A small network was trained on invented records. Each row is its activation on one of them, seen along a few directions.
Each row is followed by the record's values for the fields Ruz, Domi, Mapi, Zom, Dodap, Kifu, Miza, Nif.
Not every record has every field; a missing one is written missing.
The largest differences between rows may come from other fields.
Random noise pushes rows far along 7 fixed directions. That doesn't count. These rows show it; they differ only by the noise:
[  98  315  -43 -171  -37 -162  422  307 -317    1  -67    7 -298  -17
 -103  144  -25 -305    7  118   23   -7  202  -63 -213]
[  12  150 -262  -48 -200   84  135 -176    9  289   70  -22 -202 -369
 -197 -350 -229 -191 -208  296  -98  204 -285    3  -77]
[ 104  139 -451   63 -475    7   27 -147  -27  228  322 -185  116  -38
  -90 -295 -254  -47 -277  490 -185  239 -248   -2  311]
[ 182  249 -527  200 -599  187 -193 -418 -148  454   65 -117 -221 -126
 -121  515 -395 -142 -324  139  109   85 -149  150  274]
[ -32   67 -404  207 -258   28  462 -454  -27  102   92 -282  -50   32
 -200 -525  -77 -180 -116  532 -136  114 -478   41  -76]
[ 169  412 -502  114 -294 -181  -14 -204 -646  274 -364  -50 -556   95
  -16  844 -394 -123 -400  383  315   89   76   26  151]
[ 123   69 -303  154 -201   64 -364   37  -71  180  152 -141  183 -126
    7 -192  -17  -41 -118  287   83  193 -316   26  601]
[  27  -44  136   17  107  252   32  125  235   87  172  -46  203 -326
  -96 -500  332 -286  301 -219  -45  -31 -317   41   45]
[  51  289  -82  -54  245 -152  -15  248 -470   77 -440   85 -509 -263
  -73  191  -29 -249  -89  204  366  100  -27  -42   24]

[  88   70  141 -108 -151  364   99  332  327   93  330   30  -62 -525
 -284 -398  101 -434  231 -361  -20  -22  -40  135  -65] -> <Ruz:k1 Domi:y2 Mapi:w1 Zom:s1 Dodap:v2 Kifu:missing Miza:missing Nif:missing>
[ 206    8   41  -58  -24   42  182  240 -120  -19  126    8  -89  148
  146  110  167 -160   87 -126   96  -84  175   61   98] -> <Ruz:missing Domi:missing Mapi:missing Zom:missing Dodap:missing Kifu:d3 Miza:p1 Nif:z1>
[ 129 -265   69  389   36  419 -452 -504  327  264   25 -158  429   25
  157  281  457  -53  410 -611  180 -366 -416  192  277] -> <Ruz:missing Domi:missing Mapi:missing Zom:missing Dodap:missing Kifu:d2 Miza:missing Nif:missing>
[-102  122    3  232  -28  159  145  123 -113 -213 -173 -112 -179 -127
 -239    9   24 -219   90   -9  186   42 -123  144   26] -> <Ruz:k1 Domi:y2 Mapi:w2 Zom:s1 Dodap:v6 Kifu:missing Miza:missing Nif:missing>
[-199   27  251 -126  326  100  170  111 -107  -58 -335  248 -350 -358
  -56  -56  -80  -68  -51 -131  -12  174  -28  -19 -364] -> <Ruz:k1 Domi:y2 Mapi:w2 Zom:s1 Dodap:v6 Kifu:missing Miza:missing Nif:missing>
[  50 -196 -238  223  336  -85 -533 -132 -247   71 -210  -54  106   89
  334 -329  163  228 -157  490  315  239 -478  -24  719] -> <Ruz:missing Domi:missing Mapi:missing Zom:missing Dodap:missing Kifu:d1 Miza:p1 Nif:z1>
[-112  -39  159 -168  199   17  -36 -184   94  163 -172  221 -163 -228
   11   63 -143   51  -44 -173  -69   -8   28  -70 -400] -> <Ruz:missing Domi:missing Mapi:missing Zom:missing Dodap:missing Kifu:d3 Miza:p1 Nif:z2>
[ -33  266  -90  255  -84 -226  229  214 -376 -388 -182 -236  -65  465
 -183  479   63 -162  200  106  267 -206  252   36   55] -> <Ruz:k2 Domi:y2 Mapi:w2 Zom:s2 Dodap:v5 Kifu:missing Miza:missing Nif:missing>
[  18   36 -242  179 -234 -158  -23 -181 -119  -71   42 -194  136  370
   11  179 -100  138 -101  254  -18  -32   15   -6  183] -> <Ruz:missing Domi:missing Mapi:missing Zom:missing Dodap:missing Kifu:d1 Miza:p1 Nif:z1>
[ 165    4 -104  -33 -276  176  -61 -612    7  520   16  105   84  137
  288  887 -130   89 -110 -429 -226 -159   64   -1 -182] -> <Ruz:k2 Domi:y1 Mapi:w1 Zom:s2 Dodap:v4 Kifu:missing Miza:missing Nif:missing>
[  62  184 -129  232  -18   -5 -491  146 -254   34 -230  -81  -48  -78
  -68  415  -19  -79   27   25  408  -14  -67   61  455] -> <Ruz:k2 Domi:y1 Mapi:w1 Zom:s1 Dodap:v2 Kifu:missing Miza:missing Nif:missing>
[  39  -45   65   66 -152   87 -564 -177   83  173   11   75  367  157
  228  822  -87  286    5 -451  -65 -135  197   -2  192] -> <Ruz:missing Domi:missing Mapi:missing Zom:missing Dodap:missing Kifu:d3 Miza:p1 Nif:z1>
[ -74  -69  106  -77  264  -82 -162    2  212   17  -20   40   -6 -202
 -142 -386  126  -66  179  -33  111 -124  -76  -62 -134] -> <Ruz:missing Domi:missing Mapi:missing Zom:missing Dodap:missing Kifu:d1 Miza:p2 Nif:z2>
[-124   11  166   77  474  -86  249  180 -288 -271 -401    2 -157   17
   26 -161  309 -138  178   67  172   23 -157  -43  -96] -> <Ruz:k1 Domi:y2 Mapi:w1 Zom:s2 Dodap:v4 Kifu:missing Miza:missing Nif:missing>
[ -74   36 -328  667 -508  387 -199 -562   12  -87 -140 -304  -86  174
 -259  719 -181  -24  -27 -176  319 -126 -176  369  283] -> <Ruz:k2 Domi:y2 Mapi:w1 Zom:s1 Dodap:v3 Kifu:missing Miza:missing Nif:missing>
[  18  -45    1 -120  719 -424  329  -65 -370  -51 -488   25 -370  151
  177 -429  380 -135  143  433  338 -126 -210 -205 -255] -> <Ruz:missing Domi:missing Mapi:missing Zom:missing Dodap:missing Kifu:d1 Miza:p2 Nif:z2>
[ 220  153 -237  157 -465   99  434  -40  106   13  368 -356   87  165
 -237 -114  140 -396  229   49  -10 -237  -54  135    7] -> <Ruz:k2 Domi:y1 Mapi:w1 Zom:s1 Dodap:v2 Kifu:missing Miza:missing Nif:missing>
[ 310  324 -189 -413 -555 -380  397  323  -41   85  472  -74   -8  330
  -37  326 -271  -78 -118  186 -288 -164  685 -131 -222] -> <Ruz:missing Domi:missing Mapi:missing Zom:missing Dodap:missing Kifu:d3 Miza:p2 Nif:z1>
[-119 -264 -138  550   49  215  -31 -521  260  -83   73 -421  546  151
  -71 -683  414  -40  327  173    7  -98 -796  116  294] -> <Ruz:k2 Domi:y1 Mapi:w1 Zom:s1 Dodap:v2 Kifu:missing Miza:missing Nif:missing>
[ -33  -78  -92  152  -41   24  370 -359  -49  -49  -71 -151   74  261
   83  -18   96   54  -16  138 -144  -16 -208   20 -137] -> <Ruz:k2 Domi:y1 Mapi:w1 Zom:s1 Dodap:v3 Kifu:missing Miza:missing Nif:missing>
[ -30   64  151  -42  424 -184 -184  211 -380   14 -344  101  151   21
  281  144  188   75   47   73   39  102 -125 -183  159] -> <Ruz:k1 Domi:y1 Mapi:w1 Zom:s1 Dodap:v2 Kifu:missing Miza:missing Nif:missing>
[  91  126 -192 -326   52 -335 -472   56 -251  297 -230  284 -434 -210
  143  308 -497  280 -539  374  149  244  266 -157   89] -> <Ruz:missing Domi:missing Mapi:missing Zom:missing Dodap:missing Kifu:d3 Miza:p2 Nif:z1>
[-119 -362  241  118  469   13  628 -118   70 -374  -57 -109  123  334
  181 -726  531   -1  277   77 -102  -69 -289   17 -249] -> <Ruz:missing Domi:missing Mapi:missing Zom:missing Dodap:missing Kifu:d3 Miza:p1 Nif:z3>
[-152  -49  103  160   44  399   53   -2  105  -99 -143   67 -303 -398
 -220 -124  -15 -164    9 -234  145  136 -192  212  -55] -> <Ruz:k1 Domi:y2 Mapi:w1 Zom:s1 Dodap:v3 Kifu:missing Miza:missing Nif:missing>
[   6  184   78 -133  169 -547  666  485 -502 -510 -105 -112   46  708
  145  154  195   -2  123  339 -105  -85  444 -214 -172] -> <Ruz:k2 Domi:y2 Mapi:w1 Zom:s2 Dodap:v4 Kifu:missing Miza:missing Nif:missing>
[  38 -157  216  -97  296 -184 -315  231   23 -121   -1   87  225  218
  253   69  201  222  120 -131   63 -107  214  -86  152] -> <Ruz:missing Domi:missing Mapi:missing Zom:missing Dodap:missing Kifu:d3 Miza:p1 Nif:z2>
[  30   89  -80   28 -220   22 -200  -79  201   89   86  -78   25 -106
 -190  167 -132  -37   43  -92   66 -133   92   51  -31] -> <Ruz:missing Domi:missing Mapi:missing Zom:missing Dodap:missing Kifu:d1 Miza:p2 Nif:z1>
[-200 -108  -78  373  136  -90 -191 -124 -232 -333 -287 -165  246  352
  127   81   58  319  -70  300   86  149 -240    3  380] -> <Ruz:k2 Domi:y2 Mapi:w1 Zom:s1 Dodap:v3 Kifu:missing Miza:missing Nif:missing>
[-113  329  -53 -153 -131  -82  469  168  -55  -77  -96    3 -451 -319
 -460 -151 -280 -308  -58  190  -21   54  134  -13 -507] -> <Ruz:k2 Domi:y2 Mapi:w1 Zom:s2 Dodap:v4 Kifu:missing Miza:missing Nif:missing>
[-211   68  133   70  290 -127 -357  310   22 -278 -299   11 -170 -304
 -344 -236  -43   -9  105   92  359    5   -8  -12   43] -> <Ruz:missing Domi:missing Mapi:missing Zom:missing Dodap:missing Kifu:d1 Miza:p1 Nif:z2>
[ -65  -73  422 -368  572 -351  670  357 -387 -337 -285  278 -234  394
  358   90  222   98   38  -49 -157  -19  435 -211 -537] -> <Ruz:missing Domi:missing Mapi:missing Zom:missing Dodap:missing Kifu:d1 Miza:p1 Nif:z3>
[-161   23  148   90   30  -96  104  503   25 -524  152 -137  310  211
 -157 -296  155   10  223   71  -49   29  145  -19  173] -> <Ruz:k2 Domi:y2 Mapi:w2 Zom:s2 Dodap:v1 Kifu:missing Miza:missing Nif:missing>
[-209 -127 -115  293   49   12 -536 -488  -47   99 -212  -51  476  137
  214  241  -99  435 -155  117 -146  164 -382  -75  319] -> <Ruz:k2 Domi:y1 Mapi:w2 Zom:s2 Dodap:v1 Kifu:missing Miza:missing Nif:missing>
[ 124  -23 -148  -62  -34   41    1 -580    6  538  -45   21  103  -68
  232  137  -16   22 -101    9 -221  -30 -323  -86 -170] -> <Ruz:k2 Domi:y2 Mapi:w1 Zom:s1 Dodap:v2 Kifu:missing Miza:missing Nif:missing>
[ -55   82 -130 -210   17 -104 -364  164  -75  242   59  151  131 -375
   68 -400 -280  165 -343  406 -221  447 -210 -189  281] -> <Ruz:k1 Domi:y2 Mapi:w2 Zom:s2 Dodap:v5 Kifu:missing Miza:missing Nif:missing>

Which values does each new row have?
[ -42 -153 -151   82 -121   55   61 -654  474  200  172 -169  201  -12
 -161 -365   67  -14  156   -4 -127 -256 -290   -7 -296] -> <Ruz:missing Domi:missing Mapi:missing Zom:missing Dodap:missing Kifu:d1 Miza:p2 Nif:z1>
[  52  323  -70  -42 -621   96  247  165  -49   18  342  -36  105  167
 -166  658 -318 -152  -14 -264 -285  -56  448   44 -119] -> <Ruz:k1 Domi:y1 Mapi:w2 Zom:s2 Dodap:v5 Kifu:missing Miza:missing Nif:missing>
[ -91   59  169  319  204  181 -124  -25  -42 -134 -311  -83  -27  -26
 -174  396  289 -244  415 -452  369 -291  -84  137  -19] -> <Ruz:k2 Domi:y1 Mapi:w2 Zom:s2 Dodap:v5 Kifu:missing Miza:missing Nif:missing>
[ -17 -208   99  224   95  179   16  154   89 -238  168 -159  403  145
  119 -426  383    1  222  -32  -43   58 -285   76  383] -> <Ruz:k1 Domi:y2 Mapi:w2 Zom:s1 Dodap:v6 Kifu:missing Miza:missing Nif:missing>
[ -17 -170 -173  476 -194  216   51 -254  -82 -241   40 -270  264  440
  135  127  177  107   21   45   36   37 -258  184  447] -> <Ruz:k1 Domi:y2 Mapi:w1 Zom:s1 Dodap:v3 Kifu:missing Miza:missing Nif:missing>
[  28   71  125 -325   56   39 -309  156  109  288    6  322 -293 -485
  -79   77 -257  -46 -123 -230   56   48  214  -46 -162] -> <Ruz:missing Domi:missing Mapi:missing Zom:missing Dodap:missing Kifu:d1 Miza:p1 Nif:z2>
[ -93  276 -110   68   41  239  277 -272   17  231 -429   23 -904 -779
 -615 -144 -217 -579   10  -12  405  -53 -291  194 -594] -> <Ruz:k2 Domi:y2 Mapi:w1 Zom:s1 Dodap:v2 Kifu:missing Miza:missing Nif:missing>
[-171   18   52 -112  451 -395   87  374 -158 -330 -247  -25 -102  -91
  -93 -762   66   66  -43  607   76  210 -125 -181  -24] -> <Ruz:missing Domi:missing Mapi:missing Zom:missing Dodap:missing Kifu:d3 Miza:p1 Nif:z1>
[ -39  -90  -30  291  126   57  202  289 -168 -444  -36 -221   40  186
  -11 -435  318  -72  100  279  192  147 -243  113  415] -> <Ruz:k1 Domi:y1 Mapi:w1 Zom:s1 Dodap:v3 Kifu:missing Miza:missing Nif:missing>
[  13  -55  453 -213  542  284 -160  -62  127  376 -361  360 -250 -603
   82  222  273 -256  296 -763  143 -192 -106  -10 -455] -> <Ruz:k2 Domi:y1 Mapi:w1 Zom:s1 Dodap:v2 Kifu:missing Miza:missing Nif:missing>
[ -44   93 -100 -223 -129 -355  551   42  -42 -137  164  -78   19  265
  -57 -342 -180   78 -146  474 -361   64  183 -173 -365] -> <Ruz:missing Domi:missing Mapi:missing Zom:missing Dodap:missing Kifu:d3 Miza:p1 Nif:z1>
[ -36 -161  421 -196  437  -38  325  327  -48 -182   -8   93  406  144
  370 -261  483   68  242 -181 -348   45  -53 -169 -120] -> <Ruz:k1 Domi:y2 Mapi:w1 Zom:s1 Dodap:v3 Kifu:missing Miza:missing Nif:missing>
[ -80  106 -111  -92   57 -564  269  113 -298 -308 -110  -85  -78  482
   -4  -34 -168  212 -153  581  -24    1  290 -189 -142] -> <Ruz:missing Domi:missing Mapi:missing Zom:missing Dodap:missing Kifu:d1 Miza:p1 Nif:z2>
[ -63 -234  346  104  181  372 -878  286   74   -9  -12  252  505 -157
  381  444  133  350   29 -615  -11  211  -25   39  666] -> <Ruz:k1 Domi:y1 Mapi:w1 Zom:s1 Dodap:v3 Kifu:missing Miza:missing Nif:missing>
[-143   80  121   49   90 -137  -61  242 -117 -248  -87  -42  279  163
   10  143   55  113   96    8  -89   27   94  -89   72] -> <Ruz:k2 Domi:y1 Mapi:w2 Zom:s2 Dodap:v1 Kifu:missing Miza:missing Nif:missing>
[   9   39 -156  147 -443  271   32 -279   17  129  117  -49  107   42
   37  425 -223   64 -191 -133 -222  113  -47  112   81] -> <Ruz:k1 Domi:y2 Mapi:w1 Zom:s1 Dodap:v3 Kifu:missing Miza:missing Nif:missing>
[ -91 -131  118  -22  494 -240 -227  -62 -278   -4 -345  112  256  206
  414   70  188  325  -44  144  -61  118 -171 -222  141] -> <Ruz:k2 Domi:y1 Mapi:w1 Zom:s2 Dodap:v4 Kifu:missing Miza:missing Nif:missing>
